A small network was trained on made-up records. Each row is its average activation on records with the value named, seen along a few directions.
Related values have similar rows: they may be neighbours, one step apart, or belong to one group.
Strong random noise was added to every row along 3 fixed directions; ignore it. To show where, here is one row again and again, with new noise each time:
[  -2  123  209   32  -97 -105  145  120  497  -70 -210   80 -153]
[ -91 -209 -184   63 -358  286 -472 -196 -402 -229  214 -202  706]
[-126  -27 -153   70 -362  200  -25  -62 -185   41 -113 -134  215]
[  23  -86  101  -25  -38   67 -346  -81  220 -728  206  -76  354]
[  55 -110  255  100 -195  -88 -444   16  226  129  133   99  554]


Values of PEZ:
vof: [  -4   91  -27  -76  291  -23 -202 -231   84  -24  315  246  106]
mil: [ -52 -166 -397   30 -120   26  -48  -47 -164 -375  -60  -92   96]
gapep: [ 238  -13 -174  154   48   43 -242  -86  -56  367  100  347  152]
liva: [  91  231   11  -81  133  137   81  104 -248   79   20  -92 -220]
maset: [ -42 -187   37   99    8 -248  270  124  234  529 -202  101  -89]
bera: [-136   32  -22 -265  365   31  410   18  163 -767  167 -228 -239]
girat: [-359  -88   88   70 -131 -135  370  264  -49  342    6  -68 -153]
fur: [   0  132   23 -105 -220   81  368   25 -238   19  -28 -198 -124]
kud: [ 159  -51  -90    3   94 -246 -167  -40  198 -375   25   35  307]
sufak: [ 200  175  384  -58  270  -26   16  100  217   55  -79  -26 -482]
muke: [-210   47  -28  -27 -221   -1  209  235  -88  -38  -70 -324 -229]
pif: [ 340 -119   50  109  288 -192 -109 -126  278 -145  -31  160 -269]
bak: [-173 -113 -250  -47  120  -96  321   -6  -54  149  -58   29   37]
rufe: [ 179  -51   -9  114  -82   92 -353 -105 -421  108  -42  -13   77]
fani: [-254  216  -90  111  220   68  523   38   67  112 -408  178 -792]
fase: [  40  247  -29 -102 -222   50  502   49  186   42 -390   15 -426]
misu: [  14   81   94   14 -318  -87  207    7  240  409 -203   44  -91]
ruve: [  24 -163  357    6  391  -95 -120   30  135  408  114  199 -135]
dala: [-145  172   -9 -199  203  105   -9    7 -200   21  124  -30  -45]
bepo: [ 136  280 -195 -108  115   92  220   58  -88 -346 -190  -52 -489]
Each value of PEZ is a pair of two hidden parts, and every pair occurs once (5 first parts, 4 second parts).
Changing only the second part turns kud into mil. fase has the same second part as kud; what does that change turn fase into? -> misu
Changing only the second part turns pif into gapep. rufe has the same second part as pif; what does that change turn rufe into? -> bepo
Changing only the second part turns vof into fani. liva has the same second part as vof; what does that change turn liva into? -> sufak
Changing only the second part turns bak into maset. bera has the same second part as bak; what does that change turn bera into? -> girat
